A small network was shown many inputs. Here are its activations along a few directions, one row for each input.
In each table, some parts of the input vary, and every possible input appears once, in random order.
Descriptions start from the smaller parts, as in this example, which fits no table here: ring(5) and (point or ring(9) or (values(2) and line(6))).
Shared parts are said once, and a part with two or three values counts as separate values.
In the rows, zero is written as 128.

Other details of the inputs vary at random and push rows far along three fixed directions, the same in every table; ignore that.
These rows show it; all are for the same input, with only those details redrawn:
[ 69 138 134 159 122  72 104  79 155 103 147 127 148]
[ 92 139 137 175 137 131 123  94 173 126 124 130 157]
[ 83 147 110 163 123 176 118 128 156 128 120 133 175]
[155  97 158 138 136 104 161 121 148 144 110 118  94]
[ 79 135 119 145 110 112 111 113 137 112 139 130 151]
[105 147 104 168 130 238 137 153 158 147 103 138 185]
[112 134 128 169 136 180 137 123 164 142 108 133 159]
[162 108 147 145 140 149 164 132 153 151  99 123 110]

Table:
r1: [ 54 170  69 113  82 186  75 157  89 118 147 157 201]
r2: [110 137 157 178 174 121 128  76 185 122 125 142 152]
r3: [169 111 110 114 115 154 163 159 102 151 106 122 101]
r4: [ 97 117 124  81  90  48  98 138  76  97 145 139 106]
r5: [117 135  78  46  74 145 109 214  51 113 138 146 133]
r6: [203 109 148 105 139 171 168 168 117 166  96 132 112]
r7: [170  99 160  97 144  56 151 112 119 123 128 130  74]
r8: [138 132 151 154 140  48 134  78 140 124 144 116  97]
r9: [159 115 150 132 148 146 147 148 136 146 103 139 120]
r10: [170 119 142 130 146 166 148 145 135 166 106 138 123]
r11: [146  98 149 119 127  70 147 124 131 129 128 117  89]
r12: [ 98 142 114 139 125 161 115 114 126 132 138 148 165]
r13: [ 43 154 100 102  87  41  56 111  93  88 187 145 157]
r14: [101 141 133 173 139 135 124  91 176 138 125 127 154]
r15: [150 114 146 156 141  92 153 103 141 131 112 116  99]
r16: [168 128 154 153 144 157 164 117 164 154 100 125 128]
r17: [161  95 152  96 124  99 101 110 111 109 153  71  58]
r18: [135 156 111 168 133 210 146 135 140 153 109 135 158]
r19: [107 139 139 182 152 170 117 106 175 144 102 140 173]
r20: [ 99 158 117 142 116 161 122 130 142 121 123 139 161]
r21: [181 124 137 157 157 210 123 122 140 140 114  73 104]
r22: [162 128 161 150 151  53 151  83 145 125 132 114  96]
r23: [130 100 144 106 114  36 132 123 120 114 148 117  82]
r24: [175 126 131 115 127  94 154 138 109 131 128 119  96]
r25: [113 154 113 140 113 116 121 112 118 115 134 126 146]
r26: [ 82 114  98  69  64  57 101 151  67  94 159 126 108]
r27: [116 144 139 174 167 160 124  92 178 144 134 144 166]
r28: [ 82 166 140 178 163 134  76  58 158  89 148  75 147]
r29: [159 128 140 121 136 170 145 148 134 149  91 140 127]
r30: [ 48 174  84 113  82 124  80 138 109  91 175 141 190]
r31: [143 124  95  69  99 195 142 190  75 128 113 150 133]
r32: [112 139 119 151 147 189 126 142 150 128 120 153 170]
r33: [171 136 132 138 142 140 160 138 130 137 104 124 109]
r34: [118 124 104  62  73  99 106 163  59 112 139 138 127]
r35: [173  96 145 103 129 112 150 138 118 159 104 129  89]
r36: [158  82 155 108 146  60 147 113 122 131 128 125  78]
r37: [189 110 128 137 144 161 176 150 128 163 100 116 100]
r38: [125 160 126 160 148 204 123 139 163 150 111 145 191]
r39: [176 112 151 125 132 134 167 139 132 158 120 124  96]
r40: [110 147 155 175 171  99 117  59 188 122 143 141 163]
r41: [142 122 160 114 128  37 138 107 140 113 146 122  84]
r42: [172 110 133  77 117 111 143 169  92 135 112 137  91]
r43: [136 141  77 103  99 213 145 219  80 130 116 139 143]
r44: [177 108 138 108 117 150 168 155 112 159 113 125  92]
r45: [176 122 128 103 117 121 165 151  99 131 108 124  82]
r46: [155 114 145 154 147  90 152 110 141 132 117 116 100]
r47: [ 37 157 108 101 110 112  30 103  94  69 176  93 158]
r48: [114 103  84  57  80 134 121 182  50 114 135 143 121]
r49: [143 112 148  90 112  35 138 122 110 108 143 123  76]
r50: [125 146 140 170 161 191 130 135 174 145 103 146 168]
r51: [169 125 163 168 160  82 159  92 161 146 130 117  93]
r52: [103 156 131 153 132  71 117  96 146 101 147 127 133]
r53: [170 105 121  91 125 157 154 163  92 151 125 139 108]
r54: [102 137 145 177 157 122 110  92 177 133 118 136 164]
r55: [170 103 151 132 154 156 165 132 140 146  97 141 107]
r56: [105 142 131 152 134 143 127 132 156 121 130 136 148]
r57: [148 111 165 152 151  68 148  86 168 143 129 116  98]
r58: [ 73 139 114 139 109  29  95  98 120  86 166 122 129]
r59: [ 41 144  93 115 108  63  67  94 119  93 180 143 164]
r60: [127 133  74  57  91 186 126 209  63 119 132 153 142]
r61: [167  95 132  98 124 128 145 173 105 148 112 133 101]
r62: [181 115 127 128 129 167 174 165 111 144  92 126  95]
r63: [133 121 131 103 127  93 128 117 111 119 142 135 127]
r64: [174  90 158 117 163 152 109 101 132 126 135  87  82]
r65: [108 137 149 151 177 178  91  79 155 110 139  91 144]
r66: [ 99 157 126 172 138 107 120 101 149 108 132 127 147]
r67: [ 60 164  67 125 100 202  81 162 112 127 137 150 209]
r68: [122 156 100 175 146 203 136 141 158 150 114 129 169]
r69: [115 131  82  73  77 187 132 217  68 119 128 140 139]
r70: [128 138 126 147 152 237  74 123 148 133 121  97 154]
r71: [ 80 144 149 135 140 107  74  74 140  84 161  75 127]
r72: [149 118 151 127 132  85 144 118 139 139 143 125  96]
r73: [165  95 125  98 131 138 155 141 111 152 115 135  97]
r74: [113 130  82  72  72 181 129 207  66 120 124 140 132]
r75: [166 105 151 126 148 110 143 128 146 160 113 130 104]
r76: [110 127  95  52  65  70 112 165  54  98 162 125 114]
r77: [145  89 150 109 141  62 140 117 127 125 138 130  91]
r78: [ 67 139 119 131 108  44  91  94 135 101 172 125 140]
r79: [102 145 145 162 149 107 115  65 166 119 134 141 164]
r80: [119 135 115 158 158 190 131 119 161 150 116 143 171]
The inputs of r9 and r69 match in every part but one. If r6 is changed in the same way as r9 into r69, which row does it become?
> r76
The inputs of r48 and r26 match in every part but one. If r53 is changed in the same way as r48 into r26, which row does it become?
> r39
The inputs of r75 and r78 match in every part but one. If r47 is changed in the same way as r75 into r78, which row does it become?
> r71
What do these inputs look like to the network?
> line(4) and (values(2) or (values(3) and ring(6)))
Change only the values(2) part in r71. List by row number the other rows that result.
> r17
Change only the line(4) part in r79. List by row number the other rows that result.
> r16, r25, r34
Change only the ring(6) part in r32. List by row number the other rows that result.
> r27, r40, r59, r60, r77

Table:
r81: [171 109 119  68 112 110 136 152  66 123 127 122  85]
r82: [174 141 137 148 165 168 149 127 153 158 117 123 124]
r83: [170 112 132 101 102  87 203 183 106 157  97 185  89]
r84: [ 92 146 144 197 145 104 110  49 184 123 135 110 144]
r85: [119 156 123 217 171 231 136 119 197 156 107 121 175]
r86: [ 26 160  68 121  86 167  53 132 101 108 165 144 206]
r87: [180 119 178 165 173  90 149  64 167 143 134 118  96]
r88: [140 110 157 127 147 147 136 140 143 138 120 126 124]
r89: [130 116  80  74  86 185 137 198  65 113 117 120 116]
r90: [137 141 152 198 176 227 126 119 211 163  98 132 187]
r91: [208 110 215 145 185  63 172  72 181 144 108 102  66]
r92: [159 109  93 102 106 228 154 189  85 144  98 120 119]
r93: [ 33 186  65 110  99 149  60 126 103  68 166 139 205]
r94: [149  77 134  67 112  77 126 133  81 122 135 125  76]
r95: [157  78 181 105 149  28 137  86 137 115 126 116  63]
r96: [168 120  73  93  90 196 212 244  77 181  88 182 151]
r97: [138 107 115  79  79  76 121 167  72 108 141 107  81]
r98: [ 92 164 145 202 157 187 124 106 186 128 115 115 175]
r99: [ 74 129 136 130 129  30  77  71 149 104 172 126 129]
r100: [ 42 170 110 111  91   9  42  83  97  65 193 126 150]
What do these inputs look like to the network?
> values(2) or (values(3) and ring(6))
Change only the ring(6) part in r87. List by row number the other rows that result.
> r81, r82, r91, r93, r100
List by row number the other inputs of the same sort as r96.
> r83

Table:
r101: [137 111 118 110 112 128 129 147 112 139 123 143 125]
r102: [131 132 126 143 146 147 134 130 150 146 124 141 158]
r103: [132 114 126 107 125 139 118 152 111 139 128 116 114]
r104: [142 132 120 117 117 125 139 155 106 139 137 136 122]
r105: [ 96 138 115 120 116  92 101 105 108 101 163 128 123]
r106: [127 143 125 156 130 147 139 131 149 144 119 124 145]
r107: [ 84 157 122 163 136 109  97  86 137  99 139 119 157]
r108: [ 89 161 120 169 129  88 102  96 147 114 142 131 161]
r109: [ 93 145 119 118 108  87  97 116 117  97 155 109 125]
r110: [134 131 131 138 153 157 121 121 146 139 128 125 150]
r111: [ 88 130 123 114 106  79  99 120 118  98 143 146 140]
r112: [146 132 128 109 126 139 127 150 110 124 139 123 112]
r113: [ 96 151 112 125 108  72 105 125 116 100 147 133 134]
r114: [170  98 201 158 171  26 157  49 167 126 123  91  60]
r115: [133 109 121 107 122 141 121 145 113 139 128 117 112]
r116: [126 111 115 110 113 127 132 152 114 143 125 134 119]
r117: [126 110 129 107 127 142 128 146 107 131 121 118 113]
r118: [ 99 127 112 107 121  88  95 106 114 108 160 126 138]
r119: [144 129 126 108 126 140 132 146 108 118 134 123 113]
r120: [ 82 156 127 156 130 110  99  88 153  97 144 112 151]
r121: [136 120 118 101 125 129 141 152 117 124 124 143 132]
r122: [137 148 128 152 144 158 121 128 144 126 119 118 138]
r123: [ 98 123 123 115 113  86  86 105 114 108 153 127 131]
r124: [136 118 127 107 115 130 127 158 116 131 122 144 124]
r125: [132 115 119 105 127 129 145 147 108 130 123 142 134]
r126: [146 130 123 111 124 138 126 148 102 132 142 120 116]
r127: [130 140 130 139 141 163 125 108 141 136 122 134 139]
r128: [127 128 138 147 137 162 128 122 152 122 120 115 137]
r129: [ 90 149 119 108 104  84 107 118 115 101 145 145 146]
r130: [121 139 128 155 133 149 150 124 145 135 112 126 144]
r131: [170 107 169 159 155  74 172  84 169 144 111 117  78]
r132: [141 136 127 102 114 130 136 152 115 135 124 143 127]
r133: [124 119 123 107 116 130 131 164 118 135 124 135 119]
r134: [144 116 125  97 134 139 130 144 114 120 127 126 122]
r135: [ 84 163 119 163 129  97 107  99 149  99 135 136 161]
r136: [137 125 114 117 118 128 146 145 108 132 134 143 114]
r137: [139 113 111 104 122 127 138 146 114 140 131 141 131]
r138: [121 126 125 156 126 155 143 123 151 136 119 135 140]
r139: [130 118 128 104 125 143 118 156 116 130 126 118 112]
r140: [133 110 118 111 113 132 132 145 111 133 120 148 120]
r141: [123 134 134 153 129 153 137 136 156 134 121 131 145]
r142: [ 92 123 131 116 118  88  93 106 108 100 145 127 131]
r143: [134 142 116 159 135 146 138 125 144 141 115 133 146]
r144: [127 127 121 143 145 151 140 121 149 140 120 148 149]
r145: [134 130 126 105 116 129 144 142 104 133 119 143 130]
r146: [184 101 170 116 143  52 170 119 128 129 126 126  63]
r147: [136 144 128 151 145 158 127 123 143 120 114 118 138]
r148: [128 136 140 153 147 110 119  91 148 127 145 120 125]
r149: [126 142 131 155 141 150 147 127 138 134 122 141 146]
r150: [ 93 122 122 116 114  90  89 103 114 102 150 132 125]
r151: [141 128 118 105 111 128 137 142 110 142 126 142 128]
r152: [132 113 115 115 101 127 140 149 112 135 131 127 121]
r153: [119 127 135 156 130 151 146 125 147 133 115 130 146]
r154: [116 130 134 146 140 151 135 133 155 135 110 137 142]
r155: [134 146 135 144 137 146 134 123 147 149 119 142 153]
r156: [122 125 137 149 139 152 135 125 143 137 109 146 150]
r157: [133 117 122 116 104 126 137 156 111 135 130 126 123]
r158: [132 128 138 145 143 160 111 123 144 139 121 126 145]
r159: [118 128 136 141 147 162 121 127 151 129 115 121 136]
r160: [187  77 168 104 156  57 156  98 127 135 128 115  56]
r161: [139 145 127 155 144 154 120 123 139 135 120 115 141]
r162: [124 123 128 152 134 166 128 115 148 130 124 118 133]
r163: [131 141 116 160 136 149 142 123 143 135 112 138 139]
r164: [138 122 119 101 125 129 137 157 118 131 129 142 131]
r165: [152 124 115 116 121 130 129 138 105 130 127 113 110]
r166: [119 113 123 110 118 129 139 152 109 134 118 135 121]
r167: [141 125 127 112 128 139 137 141  99 124 133 123 114]
r168: [123 132 134 152 129 153 142 131 155 128 115 131 145]
r169: [146 127 122 100 118 140 125 134 106 137 130 127 121]
r170: [125 136 121 151 135 164 132 114 145 131 122 114 132]
r171: [140 113 127 113 113 137 124 147 110 131 134 109 115]
r172: [141 113 133 104 125 142 121 144 113 120 120 127 116]
r173: [146 131 128 100 120 138 122 141 103 138 130 125 122]
r174: [129 142 139 138 145 162 130 112 136 134 117 130 146]
r175: [ 92 143 112 128 109  70 114 115 105  99 142 133 135]
r176: [173  95 184 142 180  81 156  79 159 137 117 114  90]
r177: [146 134 132  97 122 140 124 144 111 130 128 128 118]
r178: [133 139 118 155 142 161 127 115 139 129 118 121 134]
r179: [132 111 129 113 116 142 134 142 106 122 127 112 116]
r180: [143 121 116 113 114 135 132 137 111 132 131 106 110]
r181: [127 132 138 148 136 162 122 128 153 128 125 114 138]
r182: [138 115 125 111 114 126 127 154 111 139 123 141 127]
r183: [131 142 121 154 137 151 140 126 145 144 130 140 147]
r184: [174 110 178 148 160  75 164  78 165 149 111 136  88]
r185: [140 109 122 113 112 139 128 140 113 131 133 111 112]
r186: [133 130 117 113 109 128 147 152 115 122 120 125 119]
r187: [131 142 129 151 137 160 126 123 145 138 124 108 140]
r188: [ 88 147 115 120 100  73 109 124 120 102 152 125 131]
r189: [ 69 137 125 158 130  96 103  90 156 117 140 142 149]
r190: [119 129 132 150 138 147 129 135 150 150 117 134 145]
r191: [ 97 135 120 105 125  90  92 116 119  99 158 126 138]
r192: [126 138 119 156 128 149 142 124 150 144 119 125 143]
r193: [140 136 122 113 118 128 140 159 112 129 136 139 120]
r194: [141 117 132 104 123 143 115 151 114 126 125 127 117]
r195: [128 108 120 108 124 143 124 142 112 133 125 122 106]
r196: [132 146 138 135 143 163 126 117 145 128 117 130 146]
The inputs of r178 and r163 match in every part but one. If r123 is changed in the same way as r178 into r163, which row does it become?
> r101
The inputs of r113 and r122 match in every part but one. If r192 is changed in the same way as r113 into r122, which row does it become?
> r180
The inputs of r128 and r168 match in every part but one. If r194 is changed in the same way as r128 into r168, which row does it become?
> r124
What do these inputs look like to the network?
> values(2) and ring(6) and ring(8)
Change only the ring(8) part in r111. List by row number the other rows that result.
> r121, r129, r135, r146, r154, r168, r186
Change only the ring(6) part in r157. List by row number the other rows that result.
> r138, r141, r152, r153, r168
Change only the ring(6) part in r126. List by row number the other rows that result.
> r105, r112, r119, r148, r167
Change only the values(2) part in r115. List by row number the other rows that result.
> r116
